A small network was trained on invented records. Each row is its activation on one of them, seen along a few directions.
Each row is followed by the record's values for the fields SORUR, NAK, MAMUD, PANI, FUMA, BAF, REME.
Not every record has every field; a missing one is left out.
The largest differences between rows may come from other fields.
Random noise pushes rows far along 5 fixed directions. That doesn't count. These rows show it; they differ only by the noise:
[   9  328  254  169  226 -349  184   16  385 -231  -25   91  208 -263
  -76  316  -64  117   28 -170 -346]
[ -24 -269   -2   27  -28 -241  408   20   82  -53 -180 -249  -79 -160
    9 -250  156  178 -350   -4  256]
[  30   76  -43  -27  245 -161   85  101    6  -97  -46  193   10 -281
  -71  -54 -291  -42  165 -140 -253]
[ -67  404  400  304 -225 -516   54  109   57  410  -66  -30  -41 -322
 -390   68   74 -349 -176 -121   86]
[ 133  311  114  212 -178 -240   -5    4  -87  313 -170  102   19 -308
 -146  -41  165 -222 -201   15  247]
[ -49   51  115  148 -193 -284  303   28  -30  175 -464  -65   55 -207
 -219 -513   59  -65 -294   27  352]
[ 150 -238 -354 -233  397   39  -28  134 -195 -138  262  204 -231 -295
  153   76 -325  -13  255 -139 -299]

[ 248 -180 -374 -190  316  222   23  -73  -95 -392   39  198   32 -164
  371   20   -1  270  139   82 -105]
SORUR=buko, NAK=vive, MAMUD=folis, FUMA=ket
[  24  659  118  448 -103 -257 -135  -59   48  270  -39  167  129 -179
 -418  140 -238 -356 -195 -134  -60]
MAMUD=folis, PANI=sunov, FUMA=ket, BAF=zata, REME=gil
[ 197 -110 -267   86  111  -30 -165  -95 -192   48  577 -134 -354  -38
   48  318  -80  -83 -115  -63  -69]
SORUR=vupan, NAK=kude, MAMUD=zif
[  39 -223 -280 -197   91  364  107  -72   71 -319 -228   61  196  154
  277 -118   66  309   13  104   47]
MAMUD=zif
[ 382  642  399  199 -314    8 -468 -143   -5  308  120  256  214 -154
  298  683  785 -115   62  223  258]
SORUR=vupan, NAK=vive, MAMUD=folis, PANI=dimub, FUMA=ket, BAF=zata, REME=rok
[ 258  683 -144  290  -60  146 -592 -118 -285  336  242  421   45 -100
 -182  327 -205 -464   80    9  -90]
MAMUD=zif
[ -12  524  185  447 -320 -287  -48  -35  124  356   12  -51   61 -204
 -257  402  207 -309 -426  -91  200]
MAMUD=folis, PANI=dimub, FUMA=ket, BAF=zata, REME=sebo
[ 361 -246 -272   31  -24  106  -63 -210 -140   29  362 -200 -260    8
  323  278  435  182 -404  141  317]
SORUR=vupan, NAK=tis, MAMUD=folis, PANI=sunov, FUMA=ket, BAF=zata, REME=gil
[-135 -294 -192  112 -229 -174  281   61 -172  254 -101 -323 -268  -90
 -206 -388  -49 -149 -472  -53  421]
MAMUD=folis, PANI=sunov, FUMA=ket, BAF=zata, REME=gil
[   2  113  386  219 -115 -351  118  -59  336   -4  308 -332  -44  -57
   10  548  486  134 -313   -2   38]
SORUR=buko, NAK=vive, MAMUD=zif
[  40  440  668  374 -159 -539  -84  -70  136  231  250 -164  -45 -111
 -233  236  288 -102 -134   73   33]
SORUR=buko, NAK=vive, MAMUD=zif
[ 167  782  335  506 -261 -277 -231 -173  -99  423 -248  217  211 -136
 -403 -176   43 -341 -252   96  260]
MAMUD=folis, PANI=sunov, FUMA=ket, BAF=zata, REME=gil
[-390 -316  209  -25 -118 -257  469   89   94  -66 -400 -348  -17  163
 -342 -773 -210  101 -140  -25  120]
SORUR=buko, NAK=vive, MAMUD=zif
[-264  -62  274  118 -281   20  252 -120  231  -61 -411 -309  218  416
 -134 -439  168  237 -330  178  316]
MAMUD=zif
[  94  417  191  321 -124 -131 -181 -131  207  121  316  -73   53   12
  -75  630  243  -85 -223  -27  -44]
MAMUD=zif
[  64    2  215   17  131  -94   55  -87  131 -198   38  -47   76   68
   85  -51   67  250   53  107  -75]
SORUR=buko, NAK=vive, MAMUD=zif
[ 147 -225 -556 -100   33  374    2  -89 -281 -148 -105   95   -9  -17
  249 -255  -54  101 -131  102  263]
MAMUD=folis, PANI=dimub, FUMA=ket, BAF=zata, REME=rok
[-208 -190   85 -192  -95   31  210  175  343  -85  -85 -126   64    5
  214  433  257  111   99 -140  -99]
SORUR=sabu, NAK=kude, MAMUD=folis, PANI=kiti, FUMA=mefi, BAF=zata, REME=sebo
[  96  227 -175    8   69  115  -99  -14 -123  -26 -206  313  167 -143
  -46 -143 -176 -114  138    1  -54]
MAMUD=folis, FUMA=ket
[   7  278  347  298 -294 -343  430 -122  299  -11 -671 -115  371 -183
  -60 -290  472  185 -432  142  456]
SORUR=buko, NAK=vive, MAMUD=folis, PANI=sunov, FUMA=ket, BAF=madum, REME=sebo
[-393  127  315   28  126 -222  238  133  313 -183 -323   15  231   95
 -351 -293 -481    0  245 -199 -379]
MAMUD=folis, PANI=kiti, FUMA=mefi, BAF=kigu, REME=sebo
[-273 -461   64  -87 -162   -9   37   80 -105  186  291 -445 -382  338
 -153 -173  -41  -44 -178   13  131]
MAMUD=zif
[-103 -239  150  -76  -72   24 -117   10  -89  126  279 -234 -238  293
  -38  -52   14   -7   24   73   20]
SORUR=vupan, NAK=kude, MAMUD=zif
[ 131 -257 -170 -111  101  344   -5 -201   93 -271   48  -94   88  370
  305  -13   97  395  -64  161   57]
SORUR=sabu, NAK=kude, MAMUD=zif
[  48  201   39  140 -250 -208  -58   70 -134  450  -40   23 -137 -225
 -212   82   76 -374 -144 -124  169]
SORUR=vupan, NAK=kude, MAMUD=folis, PANI=sunov, FUMA=ket, BAF=zata, REME=gil
[ 323  145 -175  105  114  266 -218 -303 -126 -176   51  142  136  157
  192  -74   72  211 -123  233  128]
MAMUD=zif
[ 200  176 -230  133   46  107 -207 -140 -197   47  127  135  -24  -20
  -35   -1 -131 -104  -69   40   28]
MAMUD=zif
[ -50   17   12   15 -204   30 -107   56  -32  232  145  -85  -97   21
  -40  255  178 -176  -90  -46  110]
MAMUD=folis, PANI=dimub, FUMA=mefi, BAF=zata, REME=rok
[ 392  -74 -389  -13   69  326 -189 -208 -116  -68  246   65  -48    2
  391  358  342  176 -254  151  203]
MAMUD=folis, PANI=sunov, FUMA=ket, BAF=zata, REME=gil
[-276  249  346   67 -105  -33  -13   26  119   75 -372   75  258  299
 -366 -459 -373  -98  236   -2 -141]
SORUR=sabu, NAK=kude, MAMUD=zif
[ 322  439   22  191  -12   91 -469 -172 -259  187  228  274   18  -60
   21  181  109 -179   20  176   71]
MAMUD=zif
[ 283  110 -378 -161 -267  485 -265  -14 -373  266 -411  414  183 -159
  310 -104  380 -186   73  220  481]
MAMUD=folis, PANI=dimub, FUMA=mefi, BAF=kigu, REME=rok
[ -36  295  235   32  174 -302   86  138  109 -100 -139  244  147 -350
 -115    3 -188  -72  297 -127 -303]
SORUR=buko, NAK=vive, MAMUD=folis, PANI=dimub, FUMA=ket, BAF=zata, REME=sebo
[ 294  189 -299   47  -44  464 -339 -272 -282   16 -145  277  173  225
  126 -246    9   31  -59  263  239]
MAMUD=zif
[-110   36  176   70 -107  -52   54  -30  251  -11   83 -188   57  185
  -73  229  111   71 -103  -55  -61]
SORUR=sabu, NAK=tis, MAMUD=zif

Here are new rows. What are their fields?
[ 146  410 -134  152  -32  146 -219  -87   86   86   33  235  176  -34
  -48  426   12 -142  -67  -79 -106]
MAMUD=folis, PANI=sunov, FUMA=ket, BAF=zata, REME=gil
[-265   95  472   29  -31 -358  -74  197  252  146  503 -218 -202   31
 -246  576  -38 -193  210 -242 -442]
SORUR=vupan, NAK=vive, MAMUD=zif
[ 355  498 -372  -79  400  255 -412    5 -235 -137    7  783  193 -388
  101  213 -417 -206  544  -71 -482]
SORUR=buko, NAK=vive, MAMUD=folis, PANI=sunov, FUMA=ket, BAF=zata, REME=gil
[ -70  -35  328   86    8 -214  271  -97  160 -187 -282 -167  154  119
  -75 -483   40  284  -92  146  113]
SORUR=buko, NAK=vive, MAMUD=zif
[-121  -60   46    0  129 -153 -145  132   11   78  605 -139 -317   -6
 -143  452 -236 -192  133 -205 -376]
MAMUD=zif
[ 105  268   37   72   38  -93 -150   -4 -143  176  -67  226   14  -94
 -189 -150 -265 -223  187  -66 -118]
SORUR=vupan, NAK=kude, MAMUD=folis, PANI=sunov, FUMA=ket, BAF=zata, REME=gil
[ 442    5 -576  -16  203  500 -207 -305 -139 -293   91  233  131   75
  422  157   81  267 -111  182   89]
MAMUD=zif
[-190  -28  206  -17  161 -242  171   95  180 -190   61  -87   -8  -33
 -166  -37 -220   65  144 -123 -315]
SORUR=buko, NAK=vive, MAMUD=zif
[-138  235  427  231  -81 -346  199  -16  515  -87   64 -240  166  -21
  -85  526  315  113 -203 -129 -113]
MAMUD=folis, PANI=kiti, FUMA=mefi, BAF=kigu, REME=rok
[-335 -342   21 -215  306   -1  417   93  397 -570 -148 -157  163  194
   -1 -168 -332  395  177 -154 -416]
MAMUD=zif
[ 180  385  188  269 -223   75 -290 -233  -36  188   45   25  128  169
  -10  128  324  -35 -231  229  269]
MAMUD=zif
[-292   -2   -6   69 -123 -183  176  168 -108  141 -210  -59  -55  -97
 -362 -442 -391 -258  -12 -152   43]
MAMUD=folis, PANI=dimub, FUMA=ket, BAF=zata, REME=rok
[  46  134 -180  -95  226  244 -161  -17   50 -222   57  270  163   57
   53  171 -262   38  273  -71 -353]
MAMUD=zif
[  27 -590  -48 -217  128 -155 -127  163 -442  230  725 -292 -718  -55
   28  -72  -95 -131   82   16   13]
SORUR=buko, NAK=vive, MAMUD=zif
[ 184 -580 -422 -386  310  356  -24   -7 -100 -347  397  -51 -224   57
  523  249  123  345  128   76 -105]
SORUR=buko, NAK=vive, MAMUD=zif
[ 228  238  -87   79   20  182  -45 -181  139 -200 -136  167  304  -33
  234  228  302  207 -109  133   84]
MAMUD=zif
[ 409 -549 -789 -286   57  574 -159 -149 -510  -30  185   36 -271   40
  489 -139  208  150 -191  223  423]
MAMUD=zif
